These are the activations of a small neural network, seen along a few directions. Each row is one input.
In each table, some parts of the input vary, and every possible input appears once, in random order.
Descriptions start from the smaller parts, as in this example, which fits no table here: one of 5 places around a ring, together with either a single point or one of 11 places around a ring or (one of 2 separate values, together with one of 6 places along a line).
Shared parts are said once, and a part with two or three values counts as separate values.
(in the rows, 100 means zero)

Other details of the inputs shift rows strongly along two fixed directions, in all tables alike. That doesn't count.

Rows:
row 1:  75 118 135  53 131  79 125  93  92 126  81  33
row 2: 142  86  88  86  88  62  75 100 108 124 112 104
row 3: 140  92  85  86  93  67  70  92 107 129 108 110
row 4:  79 103  99 136  95 143 103 105 103  71 104 143
row 5:  95  95  94 138  84 130 100 113 107  70 111 146
row 6: 129  90  94  86  91  75  77  93 105 125 109 106
row 7: 153  86  76 105  95  68  96  98 114 115  90  99
row 8:  87 122  42  80  43  65 108  66  82 104  58  87
row 9: 152  83  80  99  91  70  96  91 116 120  87  99
row 10:  89 109 126  53 131  76 114  90  92 130  82  35
row 11: 148  86  80 104  91  73  96  93 116 116  90 105
row 12:  67 101 112 117  93 143  81 102  92  80 125 145
row 13: 131  88  88  87  93  77  72  92 107 123 111 109
row 14:  26 124 141  79 133 136 125 100  82  90  97  68
row 15:  97  92  95 137  86 130 100 111 107  70 110 142
row 16: 150  91  85 105  88  69  97  94 116 117  87 105
row 17: 139  86  85 110  96  80 100 103 111 102  95  97
row 18: 128  97  95  90  94  72  83 103 103 118 110 102
row 19: 139  87  88 102  94  82  99  92 112 113  88 102
row 20: 141  87  84  90  94  65  76 102 105 121 114 101
row 21: 130  88  94  88  93  75  79 101 102 118 112 104
row 22: 130  88  84  91  96  76  76  97 103 119 115 107
row 23:  33 116 136  85 133 136 119 104  80  86 102  68
row 24:  42 129  50  90  35 124  68  77  68  87 108 148
row 25:  96  92  97 137  87 134  99 111 104  69 111 145
row 26:  18 128 149  87 132 141 132 111  80  78 101  68
row 27:  88 112 123  78 132  83 145 104  98 106  69  26
row 28: 103 104 115  71 131  74 137  95 100 119  66  26
row 29: 102 113 118  78 130  73 140 104 100 112  67  27
row 30:  28 120 138  82 136 137 123 103  82  86 102  63
row 31:  82  96 102 118  97 128  80 111  92  81 129 132
row 32:  45 118 135 100 122 136 142 103  95  79  80  72
row 33:  81 104 103 141  91 140 106 114 103  63 108 143
row 34:  74 123 137  54 132  77 126  94  90 127  78  30
row 35: 138  90  89 104  89  78 102  96 115 112  90 103
row 36:  95  91  87 138  91 134  97 107 104  72 111 144
row 37:  92  95 102 129  90 132 102 102 104  78 103 137
row 38: 152  82  80 110  92  73  94 102 113 107  95  99
row 39: 139  90  83  88  97  66  74  96 105 125 111 103
row 40:  80  95  95 137  96 145 102 107 102  65 111 139
row 41:  71 104 104 127  98 137  83 115  90  73 129 141
row 42:  72  98 104 125  96 140  81 113  93  71 132 140
Each input here is: one of 2 separate values, together with either a single point or (one of 4 places along a line, together with one of 5 places around a ring).
- The inputs of row 41 and row 29 match in every part but the choice among 2 separate values. If row 30 is changed in the same way as row 41 into row 29, which row does it become? => row 40
- The inputs of row 5 and row 26 match in every part but the choice among 2 separate values. If row 16 is changed in the same way as row 5 into row 26, which row does it become? => row 34
- Change only the choice among 2 separate values in row 31. List by row number the other rows that result. => row 38
- Change only the place on the line of 4 in row 11. List by row number the other rows that result. => row 4, row 9, row 19

Rows:
row 43: 109 102 105  88 113  86 116 101 104 110  83  68
row 44: 114 100 104  89 108  84 115 100 103 109  86  73
row 45: 103  98  60 109  58 102  63  85  92  97 116 150
row 46: 108  98 101  94 109  84 108 103 103 107  95  79
row 47: 128 116  85  29  98  18 106  76  94 158  62  18
row 48: 124  80  82 129  80 113  76 102 114  90 116 155
row 49:  46 113 130 103 124 140 120 110  89  76 102  87
row 50: 142  93  91  88 103  56 100  99 108 124  91  74
row 51:  54 115 134  91 129 126 126 106  92  89  92  72
row 52:  47 114 129 105 123 141 119 111  88  73 104  91
row 53: 115 100 106  87 111  81 116  97 103 112  83  66
row 54: 126  86  86 128  82 109  78 101 112  92 115 150
row 55:  45 114 129 107 121 142 119 110  90  75 106  92
row 56:  43 113 131 109 121 147 120 109  91  76 105 100
row 57: 121  86  81 130  83 109  78 105 106  87 119 147
row 58: 143  83  84 118  82  87  79  98 114 106 109 137
row 59: 135  91  97  90 103  71  93  97 108 123  98  90
row 60:  98  99  65 106  54 104  68  92  90  96 118 149
- What is each input in this table made of? => one of 3 separate values, together with either a single point or one of 5 places around a ring
- The inputs of row 45 and row 47 match in every part but the choice among 3 separate values. If row 57 is changed in the same way as row 45 into row 47, which row does it become? => row 50
